Each row has a name. After each piece below comes the name of the row it's from, unless a question asks for something else. Each question is about the rows just above it.

<188>: [ 84 155 134 144  90  85  95 144 155 130 149 132 118 125 127 170 162 166
 109 144 144 104 125 119  71 165 178 136]
<33>: [120 118 120 133 100  62  94 154 177 133 158 141 101 118  74 122 146 177
 102 142 113  72 122 118  62 163 158 133]
<19>: [127 127 122 135 113  61  94 148 153 134 171 118 110 122 118  74 154 170
  98 159 123  77 126 108  55 167 149 141]
<151>: [154 177 134 133  84  81 100 146 169 125 147 152 110 148 116 156 149 174
 108 139 131  87 124 135  81 163 190 129]
Which row holds [ 72 113] read backwards? | <33>
Which row holds this, read backwards? [122  74 118] | <33>
Which row holds this, read backwards? [133 177 154] | <33>
[125 104 144 144 109] is which row, read backwards? | <188>

<188>: [122 125 193 112 134 121 151 113 152 123 127 107 132 114 133 137 146 130
  95 113 135]
<209>: [165  95 201 194 132 110 107 111 125 146 107 137  90  90 124 130 147 110
 166 102 140]
<134>: [129 121 115 126 143 125  95 105 178 118 139 121 150 139 123 139 101 124
 145 148  84]
<139>: [150 132 123 142 107 103 154 157  87 100 117 153 133 140 123 123  99 122
 139 112 121]
<33>: [147 113 159 112 136 118 186  71 106 142 113  99 169 124 139 134 128 194
 157  95 114]
<77>: [138 132 169 145 130 135 137 135 112 139 128 110 149 157 117 141 142 141
 121 165 112]
<151>: [134 126 205 105 119 115  87 140 115 121 123 168  91  84 126 149 131 108
  75  99  99]
<203>: [ 99 163 172  92 133 122 130 124 112  99 132  96 108  84 124 139 131  93
 121 150 146]
<19>: [145 127 135 137 135 127 140  86 224  90 133 122  99 128 138 135 118 130
 199 142 135]
[135 137 135 130 145] is which row, read backwards? | <77>
Which row holds this, read backwards? [137 107] | <209>

<188>: [ 87 150  45 111]
<134>: [ 64 192  79 121]
<139>: [150  44 135 107]
<125>: [155 200 158  73]
<203>: [200 155 158 121]
Which row holds [ 44 150] read backwards? | <139>
[158 200 155] is which row, read backwards? | <125>
Which row holds [158 155] read backwards? | <203>
Which row holds this, read backwards? [111  45] | <188>
[ 45 150] is which row, read backwards? | <188>

<33>: [176 162  76 190 190  76  86 165 167 194  82 207 125 103  90 157 108 149
 113  96  79  84  56 184 125  42 206 182 178 177 155 120 133  88  75 209
  58 155  99  69 155 188  41 192 113 157 205  75 141 205 138 107  83 156
 181  94 114]
<188>: [188 168 108 163 157  42 183  80 103  42 167  46 210 170 216  39 192 214
  60 139 154 211  86 142 162 103 209 117 116 149 209 131  46 185  81 190
 119 107 117 210 116 115  63 141 153 126  72  99 156 112 192 154 166  63
 147  37 129]
<134>: [189 165 156 199 146 132 194 117  81 150  91  40 120 197  63 199 112  48
  66 211 121 139 179 113  68  74 125 176 170  79  40 195 205  58 203 101
 124 140 208 119  44 216 169 121 152  50 203 220  68 200  46 208  71 196
 173 121 105]
<19>: [184  95 129 191  96  85  49  47 219 176  51  56  74 140  96 101  47  88
  84 127 116 183 202 167 141  55  72  79 159 123 109 171 146 167  47  72
  99  45 164 112 205 201  56 143  73  79  45 145 204 209 128  76 193  60
  53  51  42]
<151>: [121 151  48 121  55 128  59  57 148 199  57 166 182 177  80 167  70  53
 120  70 140 193 189 124 129  73 115 164 210  90  64 168 200  89 179 218
 160 200  65 152 212 165  77  85 143  80 106 178 169 191 142  79  75 114
 167 155  68]
<125>: [175 160 105 181 208  42  40 146 209 130 217  58 206 120 162 180 152 132
 115 132 216 204  61 204 197  93 205  42 178 184  45 175 200  69  58  68
 199 183  59 134 209 177 118  78  65  57  79 155 134  95 123 165 120 116
 171  54  69]
<213>: [156  46  66 146 204 205 103 167 205 141 207  40  87  94  96 145 105 188
  64  72  84 201  75  67  77 148 131 103 190 177  94 199 147 150 182  80
  59 140 178 155 162 135  74 217  81  72  83 122  67 218  87  78  89  59
  52 163 122]
<77>: [ 88 173  92 180 189  98 175 152 118 209  95 165  83  90 194  81 130 142
  60  57  93  94  85 212 102  65 188 219 218 181 108  82 196 121 146  81
 185 181 216 121 131 212 190 127 213 178 116 140  56 188  75 145  91 116
 188 134  72]
<139>: [109 109 199  72 142 109  53 203 183  85 196  63  73  58 174 114 108 127
 173 136  95 182  92 151  38 194  72  84 156  79 103 183 181 209 203  94
 113 121 102  85  88 153 117 112  47  52 180  85 110 175 148  94 157 178
  80  39 183]
<203>: [176 126 209  67 133 191  41 133 130  96 140 165 147  94 141 112 104 132
  39  80  53 107  69 179 137 161 146  49  44  85 141  62 148  87  81  88
  70 106  68 130  64 186 204 105 192 103  62 133  73  64  57 148 129 139
 158  44  80]
<155>: [130 159 120 134 203 132  69 180  87  42 148  63 148 184 215  69 176  95
 199  50 160 175 115 207  71  69 188 163  68 102 150 121 147  37 156  72
 141 189  78  44 162 165 168  63 107 210  38 167 115 160  42 202 104  75
 126  89 168]
<209>: [ 57 148 188  58  56 203  40 184 126  49 156 143  62  70 100 213 148 205
 145 217 210 152  86 200 184  90 191  59  48  50  79 206  61  91  54 113
  92 194 160 195 132  75 190  63  86  45 120 138 176 126 209  67 133 192
 215  52 159]
Which row holds this, read backwards? [88 47] | <19>
[192 133  67 209 126 176] is which row, read backwards? | <209>
[152 121] is which row, read backwards? | <134>
Which row holds [204 146  66] read backwards? | <213>
Which row holds this, read backwards? [ 68 106  70  88  81  87 148  62] | <203>

<209>: [ 83 107  94  29]
<139>: [107  83 122 155]
<125>: [ 96  95 230  59]
[155 122] is which row, read backwards? | <139>
Which row holds this, read backwards? [122  83] | <139>
Which row holds this, read backwards? [155 122  83] | <139>
The row with [107  83 122 155] is | <139>

<125>: [100 108 109 112 150 103  98 158  98 161  98 143 144 160 158 138 122 140
 161 127 114 161 119 131 132 125  94 135 114 152  76 150 109  92]
<213>: [183  68 197 119 182  99 154 209 104 130  83 108 197 197 169 152 108 194
 163 147 145 173 131 104 142 149  73 181 110 144  78 133  68  80]
<33>: [160 150 149 115 160 152 164  89  91 158 129 164  68  79 128 108 139  63
 155 100 108 109 112 150 105  98 146  81 125 139  75 173 167 141]
<151>: [187 172 102 137 125 138 113 158 167  95  96  81 172 169 136 120  91 173
 118 158 158 150 149 115 122 142 133 158 120 116 174  74  64  92]
Which row holds [172  81  96  95 167 158 113 138 125 137] read backwards? | <151>
[ 98 105 150 112 109 108 100] is which row, read backwards? | <33>
Which row holds [ 92 109 150  76 152 114 135  94 125 132 131 119] read backwards? | <125>
[173  91 120] is which row, read backwards? | <151>
[115 149 150 158] is which row, read backwards? | <151>
Which row holds [163 194] read backwards? | <213>
Which row holds this, read backwards? [152 169 197 197 108  83 130 104 209 154] | <213>

<139>: [103 127  41  95  52]
<125>: [ 94 106  96  88  98]
<213>: [178 155 134 188  85]
<151>: [105 140  98 142 149]
Which row holds [188 134] read backwards? | <213>
Which row holds [134 155] read backwards? | <213>

<125>: [ 99  96  98 112 121  71  97 162 140 160 218 132 129 128 161 136 150 135
 156  86 118 144 112 107 161  94 162 141 193 127 136 146 162  95 180]
<213>: [107 164  95 111 108  83  79 178 102 177 196 140 124 141 164 153 138 109
 170 115 117 123 124 103 180  68 139 133 180 139 102 152 152  73 158]
<33>: [ 96  99 185 145 155 169 100 133  74 127 135 140 121 144 121 147 144  43
 173 161 146 111 104 106 153 123  88 147 131 168  75 131  75 126 132]
<155>: [159 126 116 132 102 129 171  54 129  80  76  79 132 118 115 124 145 162
 109 135 125 135 153 168 107 186 137 116 107  65 162 112 118 155  87]
<19>: [159 126 116 132 102 129 171  54 129  80  76  79 132 118 169 124 145 162
 109 129 125 135 153 168 107 186 137 116 107 109 162 112 118 155  87]
Which row holds this, read backwards? [102 139 180 133 139  68 180] | <213>
Which row holds [115 170] read backwards? | <213>
find: [ 96  99 185 145 155 169 100 133  74 127 135 140 121 144 121 147 144  43
 173 161 146 111 104 106 153 123  88 147 131 168  75 131  75 126 132] | <33>
Which row holds this, read backwards? [121 144 121 140 135 127] | <33>
Which row holds [131  75 168 131 147] read backwards? | <33>
Which row holds [129 132 218] read backwards? | <125>
Which row holds this, read backwards? [155 145] | <33>

<188>: [ 80  30 151 114 229 101  60 140 110  61]
<125>: [ 30 149 114 229 101  60 140 110  61  39]
<151>: [ 90 146  37 208 141  84  61 111  40 195]
<33>: [ 90 101 151 229 114  93  62  30 139 195]
<77>: [ 80  30 151 114 229 101  62  93 161  30]
Which row holds this, read backwards? [ 93  62 101 229 114 151  30] | <77>
[ 93 114 229] is which row, read backwards? | <33>
Which row holds [ 80  30 151 114 229 101  60 140 110  61]? | <188>
Which row holds [ 61 110 140  60 101 229 114 151  30] read backwards? | <188>
find: [ 30 149 114 229 101  60 140 110  61  39] | <125>

<33>: [169  66 134 113 102 124 144 128 127 134 148 168]
<151>: [153 123 144 134 124 102 128 134 148 127 113 129]
<77>: [ 70 199  92  79 147 161 158 104  90 202 134  53]
<188>: [123 164 157  65 162 110 184 153 103 136  79 142]
<213>: [120 120 124 125 110 125 140 112 101 144 126 135]
<155>: [151 149 176  73 165  85 182 176 137 138 118 121]
<203>: [ 84 109  79 154  89 170 109  83  86 153 177 113]
<139>: [137 159 133 120 125 113 136 105 113 184 119  96]
<134>: [132 126 133 126 129 123 129 131 128 124 123 133]
<19>: [138 126 138 127 133 121 132 139 138 118 121 137]
Which row holds this, read backwards? [113 127 148 134 128 102 124 134 144] | <151>
[137 121 118 138] is which row, read backwards? | <19>

<125>: [111 146 165 136 137 102 155 114 112 109 110  82 122 135 110 135 112 179
 132 137  91 121 109 117 115 128 171 122 142  80 106  89 105 116 119]
<139>: [125 135 116  91 153  96 150 122 150 147 115 126 133  84 136 115 120  97
 132 125 134 136 128 128 125 105 171 147 139 161 120 100 122 132  90]
<151>: [140 153 143 125 134  85  96 118 137 149 136 154 162 137 110  91 160 118
 109  94 141 138 127 168 170 186 127 151  66 119 180 118 140 128 125]
<155>: [136  99 131 128 136 158 105 115 122 107 108 111 148 165 136 137 102 155
 134 133  86 129 105 113 131 126 154 108 142  98  99 120 139 139 100]
<77>: [117 142 104 136 151  92 127  90 127 164 115 133 130 148 108 115 141 141
 133 107 112 151 136 109 150 169 164 145  97  97 125 129 124 127 139]
<188>: [117 142 104 136 151  92 127  90 127 164 115 133 130 148 108 115 141 141
 133 107 112 151 136 109 150 169 164 145  97  97 123 108 125 136  92]
The row with [117 142 104 136 151  92 127  90 127 164 115 133 130 148 108 115 141 141
 133 107 112 151 136 109 150 169 164 145  97  97 123 108 125 136  92] is | <188>
Which row holds [125 108 123  97  97] read backwards? | <188>
[155 102 137 136 165 148 111] is which row, read backwards? | <155>
Which row holds this, read backwards? [120 161 139 147 171] | <139>

<151>: [144 148  82 190 146]
<134>: [104 125  63  73  91]
<213>: [132 111  56 145 151]
<77>: [127 144 149 149 124]
<139>: [174 110 184 124 149]
<19>: [116 114 151 156 150]
Which row holds this, read backwards? [149 144] | <77>
Which row holds [124 149 149 144] read backwards? | <77>
[184 110] is which row, read backwards? | <139>
find: [174 110 184 124 149] | <139>

<151>: [125 142 115 119 134 113 140 106 141 121]
<155>: [117 211 153 117 114 120 107 107 173 141]
<125>: [125 142 115 119 134 113 140 106 141 117]
<203>: [117 211 153 117 114 120 107 107 173 165]
Where do [117 211 153 117 114 120 107 107 173 165] appear? | <203>
find: [125 142 115 119 134 113 140 106 141 121] | <151>

<33>: [104 146 136 157  90 169]
<134>: [115 114 131 139  84  58]
<209>: [137 145 122 114 163 163]
<139>: [139 122 151 143 155 142]
<125>: [ 89  88 109  95  76 175]
<77>: [ 77 154 162 212 104 155]
<151>: [180 149 128  75 117 150]
<155>: [173  95 144 190 154 142]
<188>: [164 166  96  89 150 138]
<213>: [ 94  84  78  81  93 165]
<203>: [139  84 114 131  58 139]
Which row holds [ 58  84 139 131 114] read backwards? | <134>
[139  58 131 114  84] is which row, read backwards? | <203>
Which row holds [138 150  89] read backwards? | <188>
Which row holds [165  93] read backwards? | <213>

<139>: [ 69 131 115 134 101 104 186 129 187 113 175 124 129 164 100 112 116 126
 183 102  97 108 186  99  97 135 104 111  97  97  89 108 114 186 114 152
  95  88 106 138  89 179 142 171]
<134>: [138 101 104 113 108 110 119 114 110 127 118 108 105 133 140 155 103 100
 100 124 149 105 122 110 111 103 106 151 122 113 136 109 132 115 110 143
 155 148 103 111 118 126 117  96]
<203>: [116 148 126 165 129 125 133  97 132 115 127 128 152 116 119 123 127 125
 140 118 115 120  55 172 182 130 173 111 183 185 159 176 153  64 150  81
 141 169 179 108 179  48 109  79]
<19>: [104 178 113 170 120 141 106  80 109 100 100 105 179  95 135 108 114 110
 138 103 109 105 100 102 110 105 161  99 102 117 109 111 152  89 182 116
 112 120 122  81 102 109 164 125]
<155>: [ 93 164 159 210 149 179 157 156 180 168 175 158 171 102  38  41 162 168
 182  89  31 157 135 171 176 180 170  91  77 117 125 134  53 122 149  60
  37  36 165 177 163 118 113 213]
<151>: [116 148 126 165 129 125 133  97 132 115 127 128 152 116 119 123 127 125
 140 118 115 120 129 119 125 127 152 114 109 124 112 123 131 108 150 128
 116 115 130 102 117 129 141 139]
<33>: [196 134 162 108 187 154  45 125  50 124  48 150 129  53 160 120 166 152
  67 170 157 173  55 172 182 130 173 111 183 185 159 176 153 150  64  81
 141 169 179 108  76  48 109  79]
<188>: [ 66 120 111 147  95  86 200 115 196 110 188 126 125 173  86 124 112 122
 184  97  94 101 198  93  91 138 100 116  85  89  79 102 102 180 105 160
  95  79 100 130  80 190 135 176]
[164 129 124 175 113] is which row, read backwards? | <139>
Which row holds this, read backwards? [125 126 188] | <188>
Which row holds [ 81 122 120 112 116 182  89] read backwards? | <19>
find: [116 148 126 165 129 125 133  97 132 115 127 128 152 116 119 123 127 125
 140 118 115 120  55 172 182 130 173 111 183 185 159 176 153  64 150  81
 141 169 179 108 179  48 109  79] | <203>

<188>: [171 183 138 126 131 155 126 142 153 112 129 136 112]
<139>: [120 119 134 115 106 153 126 142 155 105 127 136 110]
<203>: [183 171  64 115 106 104 141 153  82 217  89 122 131]
<213>: [124 118 135 128 131 156 123 143 156 109 127 135 110]
find: [183 171  64 115 106 104 141 153  82 217  89 122 131] | <203>

<155>: [149 117 118  91 113 107  73 104]
<188>: [159 104 152 121 151 153 133 149]
<209>: [149  91 117 118 107  73 113 122]
Which row holds this, read backwards? [ 73 107 113] | <155>
[122 113  73 107 118] is which row, read backwards? | <209>
[ 91 118 117 149] is which row, read backwards? | <155>
Which row holds this, read backwards? [104 159] | <188>
Which row holds this, read backwards? [121 152] | <188>
Which row holds this, read backwards? [122 113  73 107 118 117  91] | <209>

<155>: [ 80 120  80 132 118 207  57]
<134>: [124  83  80 117 118 207  57]
<209>: [140  83 207 117  80 118 202]
<125>: [123  84  79 133 120 210  55]
find: [124  83  80 117 118 207  57] | <134>
Which row holds this, read backwards? [79 84] | <125>
[207 118 117  80  83] is which row, read backwards? | <134>
Which row holds [ 55 210 120] read backwards? | <125>

<203>: [ 83 160 125 178 173  55]
<125>: [138  93 132 117 121 128]
<209>: [141 144 118 132 128 134]
<19>: [ 91 167 147 119 169  66]
<139>: [181  75 193 178 113 142]
<155>: [181  75 193 178 173 107]
Which row holds this, read backwards? [169 119 147 167  91] | <19>
Which row holds [ 83 160 125 178 173  55]? | <203>
[178 125 160] is which row, read backwards? | <203>
[181  75 193 178 173 107] is in which row? | <155>
Which row holds [117 132  93 138] read backwards? | <125>
Which row holds [181  75 193 178 113 142]? | <139>
Which row holds [147 167] read backwards? | <19>

<19>: [199  92 172 152 144 160 205 185  96 180  64 147 108 104 158 178 143 146
 182 143 119  90 126  87 186 108 123 101 155 140 145 112 134  76  97 169]
<203>: [156 129 152 121 155 142 178 146  57 183  95 148  69 103 134 172 149 120
 159 120 150 101  61 106 140  98 141 114 122 140 159 117 103  77 101 121]
<188>: [171  65 132 152  99 158 152 172 147  91 112 114 129 111 151 117  92 176
 129 180  65  72 203  91 177 155  66 103 147  85  83 123 172 145 118 173]
<155>: [112 183 130 108 169  84 120  82  66 150 158 111  80 143 104 153 156 100
 124 104 182 150  34 151  66 115 169 145 118 135 170 125  66 114 126  87]
<77>: [146 178 127 129 180  74 106  95 144 109 152  50 182 122  93 116 150 126
 118 112 164 161 203 105  96 112 122 174 124  95 104 123 100 147 122 155]
<209>: [171  65 132 152  99 158 152 172 147  91  89 107 186 111 151 117  92 176
 129 180  65  72 203  91 177 155  66 103 147  85  83 125  68 123 146 106]
<213>: [120 159 120 150 101  62 106 140  98 141 114 112 129 149 143 130 117 176
 119 191 111  84  60 136 139 167 109 125 155 103 121 122 152 140 130 108]
Which row holds [126 114  66] read backwards? | <155>
[114 141  98 140 106  61 101 150 120 159 120] is which row, read backwards? | <203>
Which row holds [129 112 114] read backwards? | <213>
Where do [171  65 132 152  99 158 152 172 147  91  89 107 186 111 151 117  92 176
 129 180  65  72 203  91 177 155  66 103 147  85  83 125  68 123 146 106] appear? | <209>
Which row holds this, read backwards? [ 87 126 114  66 125 170 135 118 145 169] | <155>

<19>: [ 80 105 115  89 150 138  99 162 136 162 142 143 126 110 125 126  98 136
 125 100 198 170 131 109 101 203 142 127 149  82 155  81 128]
<155>: [108 131 162 148 143 119 179  98 103 129 152 132 176 106  91 149 100 121
 141 143 164 121 111 163 127  93 157  81 155 196 158 131 158]
<33>: [124 115 120  94 166 116  96 103 105 124 162  95 130 109 132 126 110 138
 100 122 150 111 137 157 152 112 114 115 132 136  80 112 134]
<134>: [123 127 145 145 122 136 121  83 134  73 179 135 143 109  98 130 137 106
 138 130 143 107 108 134 157  93  81 127 155 142 149  82 144]
Which row holds this, read backwards? [126 132 109 130  95 162] | <33>
Which row holds this, read backwards? [115 105  80] | <19>
[122 100 138 110 126 132 109 130] is which row, read backwards? | <33>
Which row holds this, read backwards? [155 127  81  93 157] | <134>
Which row holds [ 91 106 176 132 152 129 103  98 179 119 143] read backwards? | <155>
Which row holds [ 82 149 142 155 127  81] read backwards? | <134>

